Each row below is a small network's average activation on inputs in which a field has the value named, seen along a few directions.
Related values have similar rows: they may be neighbours, one step apart, or belong to one group.
In the rows, 500 means zero.
Random noise pushes rows far along 20 fixed directions. That doesn't count. These rows show it; they differ only by the noise:
[508 447 712 622 563 437 308 432 433 590 509 441 432 520 624 552 507 598
 399 690 498 476 562 628 491 269 429 546 405 378]
[619 490 560 550 433 437 465 548 373 405 447 409 411 673 473 698 654 580
 332 611 633 517 381 318 785 706 256 585 701 624]
[418 457 390 443 323 474 528 541 444 496 587 460 585 508 382 475 399 556
 586 378 527 513 403 542 447 358 472 560 488 340]
[418 456 485 524 438 598 523 441 475 412 570 738 446 669 340 416 627 521
 670 575 530 528 595 688 495 660 396 456 515 425]
[627 286 470 502 648 515 596 369 646 427 561 730 472 525 271 368 391 557
 591 443 636 422 327 305 579 411 582 583 401 332]
[399 430 294 456 482 441 489 464 646 390 368 498 221 716 288 571 407 525
 323 471 395 450 523 495 626 545 672 381 474 493]
[387 568 540 443 366 507 338 468 531 582 422 514 509 496 252 464 486 579
 606 436 589 490 626 626 303 417 642 605 575 466]
[554 760 620 483 489 561 415 509 367 578 458 660 443 403 560 682 561 504
 523 417 412 449 568 629 293 336 522 520 600 534]
[503 170 488 469 431 529 381 405 627 349 478 474 585 602 423 369 366 615
 477 529 575 509 458 448 526 727 476 502 457 411]
[594 528 509 476 692 455 572 876 528 477 543 544 766 479 408 469 840 615
 313 527 702 643 463 377 367 586 368 720 585 563]
[727 460 515 519 479 432 558 554 503 418 636 627 694 493 492 410 543 574
 418 556 287 291 505 606 345 668 491 438 512 301]
[543 678 541 437 376 554 669 479 339 332 517 469 385 782 539 438 486 463
 486 648 377 575 583 582 413 632 220 420 733 649]
[451 706 438 374 599 331 401 560 627 476 380 487 314 398 396 419 500 501
 524 421 332 375 505 687 406 547 404 621 488 521]
[487 391 509 365 487 446 740 595 663 600 528 354 461 440 590 515 539 606
 423 582 433 517 450 503 549 397 493 390 464 431]
[579 534 584 545 462 493 590 470 349 533 620 458 485 737 549 409 540 530
 484 564 583 523 528 631 577 381 419 293 544 384]
[381 493 568 436 482 293 385 350 446 512 333 420 481 458 253 740 518 538
 472 366 483 592 557 645 220 366 731 707 576 700]
[485 299 591 484 417 603 436 589 443 633 552 504 520 384 826 590 712 389
 458 577 424 464 492 471 556 500 358 550 561 384]
[472 404 632 366 425 320 554 462 493 510 524 436 510 509 456 329 424 450
 721 632 637 521 239 539 584 496 516 409 429 296]
[494 353 437 631 333 299 767 211 338 463 380 781 123 539 399 781 426 515
 482 625 343 425 347 446 431 397 509 566 455 291]
[496 618 678 446 623 377 491 554 629 540 409 565 346 480 469 463 652 448
 607 741 399 425 519 631 540 564 402 448 500 511]
[587 580 550 557 635 279 451 559 474 448 420 396 602 430 594 529 590 386
 414 640 393 435 470 464 536 748 457 566 503 643]
[440 739 497 513 277 454 442 544 376 537 382 405 310 659 558 475 319 607
 411 676 648 510 454 531 594 521 588 236 464 318]


Values of MINO:
zazo: [598 783 745 557 427 308 416 431 427 455 387 474 390 425 450 515 380 476
 601 826 458 353 377 503 554 679 536 449 495 491]
logez: [749 499 563 531 502 654 553 567 650 672 586 427 681 558 377 383 537 606
 490 341 661 400 643 337 523 272 512 417 702 482]
sev: [704 422 563 534 605 182 407 406 512 470 402 490 701 366 537 425 364 411
 471 325 257 360 468 679 172 490 622 357 421 406]
mepez: [579 415 242 743 539 106 554 503 491 594 428 267 677 417 359 251 477 442
 430 343 594 390 495 358 574 623 405 707 416 409]
ker: [635 283 497 547 756 549 445 679 709 567 569 592 489 480 636 352 788 337
 317 472 213 302 617 480 490 463 300 549 531 404]
vibo: [599 653 502 522 388 669 385 504 387 438 685 556 456 548 460 806 433 673
 335 488 336 351 538 552 538 321 627 508 558 469]
sozis: [399 377 499 469 426 451 460 649 611 497 520 417 622 523 276 600 679 478
 554 406 393 527 541 610 500 474 403 518 589 556]
koro: [488 449 644 454 657 462 583 422 537 448 493 573 542 338 521 487 421 693
 573 445 576 707 398 605 219 362 420 560 320 530]
pefi: [500 461 605 561 555 483 439 466 623 529 469 382 651 381 475 638 491 653
 423 673 502 515 608 438 477 551 653 611 438 650]
situ: [477 438 713 534 438 469 409 555 462 386 529 510 572 551 449 670 442 610
 468 705 280 567 478 577 256 301 273 595 511 506]
viz: [494 568 380 516 482 469 600 587 517 381 493 592 585 399 303 460 471 493
 674 353 527 543 358 362 436 570 229 720 522 564]
guvim: [480 851 336 625 358 554 441 435 299 465 527 474 484 626 425 378 170 512
 567 423 639 471 498 443 587 466 606 432 455 470]
veze: [484 446 417 540 395 373 753 386 468 552 445 496 544 518 447 598 522 651
 566 369 571 588 509 651 468 562 517 291 454 492]
rok: [594 174 582 215 545 616 646 651 566 288 626 472 567 712 388 652 612 566
 393 312 524 762 299 411 527 347 309 438 715 663]
sisat: [448 330 379 368 589 656 390 402 557 497 624 415 612 457 644 295 530 432
 451 288 633 517 565 564 625 766 823 435 423 558]
fanu: [557 470 632 408 645 264 405 699 588 546 484 515 739 471 362 437 642 489
 567 288 438 503 408 748 262 302 413 382 489 414]
dus: [457 358 478 470 398 365 390 367 471 487 479 470 462 376 514 605 462 357
 665 433 384 380 341 572 611 587 523 520 460 424]
mev: [475 620 401 571 511 569 540 733 381 397 353 761 527 697 487 265 509 305
 572 530 785 729 423 315 341 587 335 375 543 405]
MINO is arranged as a line.
Q: List every value one step from logez, in the order listed.
A: dus, mev
Q: List every value one step from fanu, in the order listed.
A: situ, guvim
Q: List every value one step from koro, in the order listed.
A: ker, viz
Q: List every value one step from pefi, in the order listed.
A: vibo, veze
Q: What is the length, in steps, of the shortest route from sozis to rok?
A: 15

Values of VIMID:
gezi: [457 433 404 586 738 322 730 386 547 687 486 498 370 347 725 462 622 489
 566 416 573 509 447 628 762 500 496 350 219 418]
zol: [318 345 461 655 382 378 598 484 342 637 383 323 656 417 758 605 580 294
 549 629 539 658 533 357 520 582 416 590 471 581]
fiv: [354 621 349 782 518 327 691 629 511 658 345 473 687 498 426 661 803 459
 474 693 547 592 789 522 485 727 619 414 448 662]
munez: [625 344 399 489 461 372 459 765 600 537 390 246 711 536 609 363 416 436
 274 339 428 484 463 341 464 405 308 400 571 392]
dobuz: [429 368 462 451 355 680 367 469 593 420 441 553 378 562 346 402 528 740
 522 517 706 556 568 482 461 705 253 748 617 473]
mor: [506 564 518 438 620 509 590 664 590 490 537 358 530 564 422 561 296 572
 318 542 581 637 336 265 528  79 755 407 390 516]
zel: [401 378 622 513 529 384 542 248 610 581 389 350 272 408 494 659 523 512
 502 644 266 457 619 556 494 441 461 665 512 708]
vaniv: [528 580 514 378 687 358 421 358 375 549 449 512 405 532 505 235 567 250
 666 230 758 497 372 580 542 514 602 530 529 492]
fakem: [733 552 584 614 508 324 591 443 515 622 419 529 409 568 406 336 422 608
 381 546 520 314 506 387 374 350 449 527 555 299]
suk: [705 680 600 496 740 444 339 651 496 714 489 365 646 325 648 302 665 452
 338 371 674 419 608 444 436 438 600 605 585 545]
ziba: [565 634 562 786 580 231 448 487 463 528 217 802 637 302 497 596 492 238
 826 527 477 412 357 420 483 686 446 292 341 449]
bani: [541 615 323 542 292 420 724 476 218 464 591 557 560 554 415 624 414 549
 398 392 522 503 377 416 417 458 651 541 558 417]
mozif: [527 496 678 499 523 639 556 517 458 491 520 610 558 440 682 710 438 580
 496 664 547 669 445 449 412 348 571 369 439 539]
tofa: [490 288 481 583 484 340 593 156 364 582 475 379 580 495 487 676 466 700
 444 245 677 619 546 689 384 362 721 464 396 529]
rekiz: [439 235 563 664 524 625 435 482 534 538 633 404 775 400 739 377 566 745
 413 638 565 626 694 622 370 627 319 564 313 449]
tem: [565 450 380 406 448 521 432 602 728 464 410 520 393 594 299 366 407 634
 563 311 664 428 393 421 710 554 362 353 537 379]
kase: [572 535 637 280 840 422 625 450 727 444 595 350 427 485 477 233 316 412
 650 456 474 513 327 561 605 258 543 337 362 561]
bima: [432 634 369 515 615 309 753 577 580 415 217 733 158 610 232 416 526 273
 574 568 517 556 379 327 422 520 402 523 529 510]
VIMID is arranged as a line.
Q: List every value one step from vaniv, in the order listed.
A: zol, tofa
Q: List every value one step from kase, in the order listed.
A: ziba, bima
Q: List every value one step from bani, in the order listed.
A: gezi, fakem
Q: List every value one step from rekiz, in the order listed.
A: mor, zel
Q: What is the length, in steps, of the shortest route from fiv to suk?
A: 4
